These are the activations of a small network on made-up records, seen along a few directions, one row for each record.
After each row come some of the record's fields: E, Y, P, S, F.
Other fields move the rows too, some of them a lot.
30, 19, 5, 1, 1, 0, 13, -16, -4, -17, 9, 18, 8, -2, 16, -12, 3, 11, -1, -13, 11, 21, -11, 4, -11, -6, -22, 21, -13, -5, 0
E=e2 Y=y1 P=p5 S=s7 F=f3
19, -15, 23, 27, -17, -1, -9, 23, 19, -7, 18, -17, 7, -14, -3, -5, -9, -7, 7, 22, 8, -14, -15, -29, 9, 16, 18, -30, 69, 47, -10
E=e1 Y=y1 P=p4 S=s2 F=f3
36, -16, 3, 0, -31, -6, 4, 9, 20, 12, -8, -32, 4, -23, -20, 33, 8, -10, -23, 6, 5, -3, -10, -16, -2, 8, 29, -28, 47, 25, -13
E=e1 Y=y2 P=p4 S=s7 F=f1
37, -65, -51, -75, -25, -11, -4, -10, -12, 30, 7, -15, -86, 10, 0, 8, 4, -28, -65, -24, -40, 63, 7, -26, -56, 9, -10, -20, -46, -32, -20
E=e2 Y=y1 P=p3 S=s2 F=f2
-14, 33, 26, 50, 50, -4, -18, 28, -10, -39, -4, 7, 26, -7, 8, -4, 10, 19, 44, 33, 13, -66, -13, 10, 34, 6, 22, -4, 39, 32, 9
E=e2 Y=y2 P=p4 S=s8 F=f2
-43, 44, -2, 0, 50, 6, -26, -11, -30, -5, 7, 31, 31, 2, 17, -17, 5, 12, 31, -13, 25, -10, 4, 41, 14, -17, -63, 47, -24, 1, 9
E=e2 Y=y2 P=p4 S=s1 F=f1
-39, 8, -21, -35, 34, 12, -3, -1, -8, -2, 2, 6, -20, 20, 37, 13, 16, -18, -22, -37, -20, 33, 25, 33, -5, 1, -44, 37, -33, -60, 38
E=e2 Y=y2 P=p2 S=s8 F=f3
86, -25, 18, 13, -67, -29, 18, -15, 40, 6, 6, -23, -20, -21, -37, 26, 16, -1, -14, 3, -16, -7, -12, -57, -39, 37, 64, -16, 34, 36, -33
E=e2 Y=y1 P=p5 S=s7 F=f2
-17, -8, -24, -19, 11, 6, -15, -7, -1, 31, 5, 2, -8, 13, -11, -2, -10, 19, 3, -11, 7, 7, 6, 6, -6, 2, 12, 5, -19, 25, 24
E=e2 Y=y2 P=p4 S=s1 F=f1
-7, -9, -2, 11, 36, 16, 14, 1, -14, -9, 9, 4, -1, 10, -7, -1, -28, -6, 4, -5, 5, -32, -2, 17, -4, 5, -19, -39, -2, 0, -13
E=e1 Y=y1 P=p4 S=s5 F=f2
10, -18, -15, -17, -13, -9, -9, 4, -6, 14, 21, -4, -13, -8, 2, -11, 2, -11, -5, -6, -11, 51, 0, -15, -6, 9, 8, -1, 15, -16, -15
E=e2 Y=y1 P=p4 S=s2 F=f3
7, 2, 18, 11, 9, -7, -7, -23, -4, 26, -3, -5, 6, -2, -4, -3, -5, -11, 8, 0, -16, 7, -9, 6, -1, 8, 29, -4, -16, -13, -15
E=e2 Y=y1 P=p4 S=s5 F=f2
-9, 4, 4, -31, 35, 20, -28, 24, -1, -19, 8, 8, 21, 7, 9, -28, -5, 14, 10, 1, 6, 7, -7, 30, -14, -38, -13, 7, 8, 5, -12
E=e2 Y=y1 P=p4 S=s2 F=f1
-5, 26, -20, -13, 39, 6, 18, -11, 2, 24, -21, -7, -33, 21, 31, -13, -8, -13, -35, -13, -8, 37, 19, 39, -23, -7, -23, 22, -34, -43, -6
E=e2 Y=y1 P=p2 S=s7 F=f2
33, -45, -4, -31, -44, -17, 17, -5, 12, 31, 14, -24, -27, 3, -6, 37, 20, 3, -42, -3, -12, 8, -2, -26, -16, 27, 9, -35, 22, -21, 6
E=e1 Y=y2 P=p4 S=s8 F=f3
15, -3, 0, 15, -42, 5, -7, 20, 8, -1, 18, -19, -20, -17, 0, -11, 15, -21, 17, 11, 8, -20, 34, 17, -5, 12, 46, -14, 24, 34, -29
E=e2 Y=y1 P=p2 S=s2 F=f1
67, -18, 22, 49, -26, 30, -3, 20, 8, -11, 17, -23, 18, -30, -20, 16, 42, -1, 1, 35, -1, -45, -20, -33, -6, 22, 30, -27, 48, 36, -7
E=e2 Y=y2 P=p4 S=s7 F=f3
-29, -9, -1, 16, 17, 27, 1, 7, -25, -32, -21, 14, 9, 17, 16, 7, -36, 6, 9, 11, 8, -24, -6, 25, 12, 3, -29, 13, -15, -5, 30
E=e1 Y=y2 P=p4 S=s8 F=f3
-18, 16, 25, -23, 17, -13, 21, 17, -13, -10, -21, 16, 8, 1, 28, -2, -24, 8, 12, -8, 1, -6, 21, -1, 10, -4, -26, 16, -17, -1, 25
E=e1 Y=y1 P=p5 S=s8 F=f1
39, -12, -14, -8, -19, -11, 2, -2, 9, 8, 4, -19, 15, 0, 17, 8, 24, -26, -31, -10, -25, 4, -18, -23, -25, 16, 36, -15, -4, -4, -18
E=e2 Y=y1 P=p4 S=s7 F=f1
34, -33, 27, 24, -44, -9, 2, -22, 7, 22, 12, -21, -12, -2, -7, 4, 14, 5, -14, 9, 17, -9, -7, -31, -26, 15, 25, -54, 28, 7, -22
E=e1 Y=y1 P=p4 S=s5 F=f3
28, -5, 40, 53, -20, -6, -19, 10, 15, -8, 18, 12, 52, -17, -15, -4, 10, 8, 21, 4, 13, -50, 3, -20, 11, 30, 32, -9, 28, 43, 7
E=e2 Y=y1 P=p4 S=s5 F=f3
20, -12, 28, 2, -13, -1, 1, 1, 8, 2, 27, 16, -9, -3, -2, 0, -4, -21, -2, 12, -14, -16, -4, -18, 8, -21, 33, 25, 5, -9, 10
E=e2 Y=y1 P=p3 S=s8 F=f3
32, 25, 24, 83, -9, 34, -34, 23, -7, -52, 16, 14, 43, -37, -17, -8, -1, 30, 23, 34, 26, -76, -38, 19, 29, 13, 24, 0, 48, 75, -1
E=e2 Y=y2 P=p4 S=s7 F=f3
-55, 48, 8, -7, 76, 24, 20, -4, -35, -30, 9, 44, 21, -8, 9, -22, 6, 29, 25, -5, 11, 10, 1, 36, 53, -20, -59, 20, 0, -16, 26
E=e2 Y=y2 P=p5 S=s8 F=f3
43, -32, -42, -40, -18, -41, 7, -17, 16, 23, -13, -11, -55, 20, 11, 7, 15, -28, -58, -21, -20, 55, 0, -29, -40, 7, 7, -7, -33, -41, -19
E=e2 Y=y1 P=p3 S=s7 F=f2
24, -4, -36, -27, -8, 0, 17, -3, 6, 22, -26, -11, -25, 3, -5, -10, -35, 18, -27, -31, 4, 12, 12, -7, -17, 0, -13, -5, -24, -18, 1
E=e1 Y=y1 P=p4 S=s7 F=f2
-3, 25, 39, 58, -25, 4, -5, 13, -24, -6, -7, 3, 19, -14, -7, 13, 7, 9, 29, 18, 20, -50, -25, -2, 8, -15, 18, 6, 32, 20, 7
E=e1 Y=y2 P=p4 S=s8 F=f3
-64, 27, -44, -46, 28, -12, 9, -36, -6, -26, -14, -23, -11, -22, 27, -17, -34, 6, -1, 8, 8, 13, 15, 23, -32, -24, -41, 6, -28, -7, 40
E=e1 Y=y2 P=p5 S=s4 F=f1
-59, 51, -5, -10, 77, -1, -8, -2, -43, -17, -17, 22, 0, 9, 14, -11, -4, 30, 16, -19, 24, 12, 2, 51, 35, -25, -70, 59, -37, -32, 14
E=e2 Y=y2 P=p4 S=s8 F=f2
3, -1, 15, 8, -5, -21, 8, 7, -9, 23, 19, 2, -5, -7, -13, -2, -2, 13, -2, -4, -9, 0, -1, -5, 10, -4, 44, 14, 18, 4, -13
E=e2 Y=y1 P=p4 S=s8 F=f1
55, -21, -1, 18, -66, -17, -2, 27, 30, -2, 17, -15, 13, -16, -36, 24, 31, 9, 4, 26, -6, -14, 3, -2, -6, 14, 55, -28, 30, 19, -41
E=e2 Y=y2 P=p4 S=s7 F=f1
12, -4, -18, 1, -19, 23, -16, -4, -21, -32, 2, 27, 4, -7, -2, 5, -8, -30, -12, 18, -6, 6, -11, 12, 0, -14, 20, 3, -16, -10, -5
E=e2 Y=y2 P=p3 S=s7 F=f3
54, -1, 4, 38, -50, 18, -29, 6, 2, -27, 23, 10, 8, -25, -21, 8, -8, 17, 10, 26, 0, -34, -15, -10, -2, 21, 38, -7, 27, 25, -12
E=e2 Y=y2 P=p4 S=s7 F=f3
-31, -17, -28, -66, 33, 6, 16, -16, -24, 15, -15, -4, -13, 25, 3, 9, 18, 6, -27, -25, -9, 45, 36, 1, 4, -6, -35, 13, -32, -52, 15
E=e2 Y=y2 P=p4 S=s8 F=f1
23, 18, -13, 10, 8, -23, 8, 1, 8, 16, 9, -7, -2, 6, 0, -2, -7, -3, -10, 8, -17, 14, 0, -15, -1, 5, 29, -8, -4, -12, -16
E=e2 Y=y1 P=p4 S=s7 F=f2
-13, -36, 2, 18, -19, 1, 10, 22, -7, -7, -3, -1, -10, 12, 10, 7, -25, 17, -9, 2, 12, -16, -1, -23, -17, 0, 32, -23, 17, 19, -7
E=e1 Y=y1 P=p4 S=s8 F=f3
16, -11, 4, 13, -8, -8, 18, 21, -4, -8, 13, -4, -38, -15, -20, -17, 25, -2, 4, 9, 9, -48, 0, -5, 26, 9, 9, 2, -10, 23, -14
E=e2 Y=y1 P=p3 S=s8 F=f2
-40, 49, -32, 37, 50, 39, -7, 3, -22, -42, 27, 44, 42, -4, 2, -22, -17, 13, 35, -1, 15, -29, -18, 30, 31, -14, -50, 39, 2, 20, 5
E=e2 Y=y2 P=p4 S=s4 F=f3
-6, -10, 6, -28, -24, -10, 35, 4, -5, 9, -11, 5, -10, 4, 10, 13, 22, 16, -5, 12, -17, 5, -10, 35, 1, 4, -12, -32, -10, -12, -11
E=e1 Y=y2 P=p5 S=s8 F=f1
20, -20, 15, -3, -46, -9, -19, -28, 13, 19, -4, 22, -6, -5, 4, 2, 0, -25, 6, 26, 13, -15, -9, 2, -12, -2, 18, -16, 25, 9, -3
E=e1 Y=y2 P=p3 S=s1 F=f3

Here are new rows. What are their fields?
40, 8, 32, 34, -37, -11, -9, -9, 28, -17, 9, -22, 29, -14, 1, 14, -1, 1, -12, 14, 13, -51, -6, -26, -4, 2, 21, -18, 40, 46, -25
E=e1 Y=y1 P=p4 S=s7 F=f1
20, 4, 63, 63, -18, 15, -26, 10, 30, -61, 13, 16, 43, -25, -22, 3, 17, 41, 44, 31, -17, -78, -35, -1, 8, -4, 38, -7, 60, 67, 12
E=e2 Y=y2 P=p5 S=s8 F=f3
-19, 13, 20, 25, 33, 5, -13, 10, -11, -24, -18, 15, 33, -6, 13, -4, 6, 35, 27, 22, 31, -43, 19, 19, 32, -2, 11, 8, 27, 25, 8
E=e2 Y=y2 P=p4 S=s8 F=f1
13, -41, -30, -33, -38, -16, 7, -10, -5, 12, -10, -10, -54, 21, -5, 45, -27, -6, -25, -13, -32, 20, -4, -7, -33, 23, 10, -14, -20, -44, -13
E=e1 Y=y2 P=p4 S=s8 F=f2
-7, 12, 23, 23, 15, 37, -11, 18, 0, -21, 10, 17, 36, -11, 4, -10, -27, -10, 23, 5, 26, -55, -35, 16, 6, 9, -2, -9, -4, 13, 20
E=e1 Y=y1 P=p4 S=s5 F=f3
-27, 40, 0, -1, 33, -13, -29, 4, -9, -2, -6, 10, 4, 9, 1, -46, 1, 24, 23, -28, 5, 5, -14, 23, 11, -11, -12, -3, -33, -11, 8
E=e2 Y=y1 P=p4 S=s5 F=f2
18, 17, 11, 9, -12, 23, 16, 11, 10, 12, -7, 0, 20, -11, 11, -3, -5, -2, -4, 17, 37, -14, -21, -9, -7, -5, 4, -2, 7, -8, -16
E=e1 Y=y1 P=p4 S=s7 F=f3
6, 11, -12, -1, 15, -3, -18, 8, -19, -4, -4, 25, -37, -9, -5, -14, 8, 24, -8, 13, -2, -38, -6, 15, 12, 6, 2, -11, -16, -8, 12
E=e2 Y=y2 P=p3 S=s8 F=f2
-23, 1, -37, -39, -1, -34, 11, -10, -27, 5, -30, -32, -9, -21, 7, 0, -14, -24, -27, 3, -6, 50, 23, 25, -29, -13, -18, -9, -17, -64, 14
E=e1 Y=y2 P=p4 S=s7 F=f1
18, -13, 33, 23, -6, -1, 9, 22, 2, -10, 17, -12, 7, -1, 13, -1, -3, -2, 5, 2, 16, -45, -21, -7, 3, -4, 14, 2, 45, 18, 13
E=e1 Y=y1 P=p4 S=s8 F=f3
-6, 32, 15, 22, 45, 4, -2, 14, 9, -11, 8, 25, 23, -25, -3, -1, 8, 3, 65, 17, 5, -41, -8, 3, 15, 14, -6, 0, 23, 34, 7
E=e2 Y=y2 P=p5 S=s1 F=f2
9, 3, 15, 41, 2, 0, -18, 40, -20, -8, 25, -8, 27, -14, 16, -9, 23, -15, 12, 8, -3, -14, -26, -21, -4, 2, 22, -12, 30, 52, 1
E=e2 Y=y1 P=p4 S=s2 F=f3
3, 0, 2, 5, 2, -13, -3, 12, 14, 12, 4, 24, -12, 7, -16, -4, -1, -27, 19, 19, 26, -16, -26, -6, 4, 4, -5, -9, 26, 9, 25
E=e1 Y=y2 P=p3 S=s1 F=f3
-13, -37, 18, 13, -35, 7, -1, 14, 24, -8, -2, -8, 8, 5, -9, 40, 5, 13, -5, 23, -11, -13, -25, -10, -22, -3, 18, -24, 20, 4, -19
E=e1 Y=y2 P=p4 S=s8 F=f3
-23, 28, 25, 36, 10, 14, 2, -20, -25, -6, 10, 12, -15, 17, -6, -12, 11, 9, -1, 4, -18, -6, 14, 29, 14, -11, -7, 16, 24, -5, 21
E=e2 Y=y2 P=p2 S=s8 F=f3
42, -23, -27, -37, -34, -27, 5, -28, 17, 20, -1, -26, -33, 18, -1, 13, 8, -17, -40, -25, -29, 50, 2, -40, -39, 16, 20, -4, -13, -35, -31
E=e2 Y=y1 P=p4 S=s7 F=f2
25, -45, 4, -1, -26, 5, -1, -11, 1, 13, -10, 1, -3, -7, -22, 6, -7, -23, -30, -11, -11, -36, 7, -18, -23, 3, 20, -45, -9, 22, 7
E=e1 Y=y1 P=p3 S=s5 F=f1
-4, -10, -8, -1, -31, -2, 5, 30, 12, 3, -37, 0, 2, 19, -18, 24, -2, -8, -37, 2, -27, 23, 15, 24, -31, 12, -9, -11, -1, -1, -2
E=e1 Y=y2 P=p2 S=s7 F=f1
70, -10, 25, 30, -54, 2, 10, -3, 5, 11, -2, -9, 33, -16, -39, -4, 28, -3, -8, 23, -8, -45, -3, -41, -19, 27, 57, -18, 35, 40, -23
E=e2 Y=y1 P=p4 S=s7 F=f1
-18, -17, -10, -53, 9, -16, 1, -17, -6, 9, -4, -16, -35, 16, 15, 4, -7, -12, -20, -31, -35, 44, 15, -17, -11, -2, -6, 29, -29, -59, -11
E=e2 Y=y1 P=p4 S=s8 F=f2
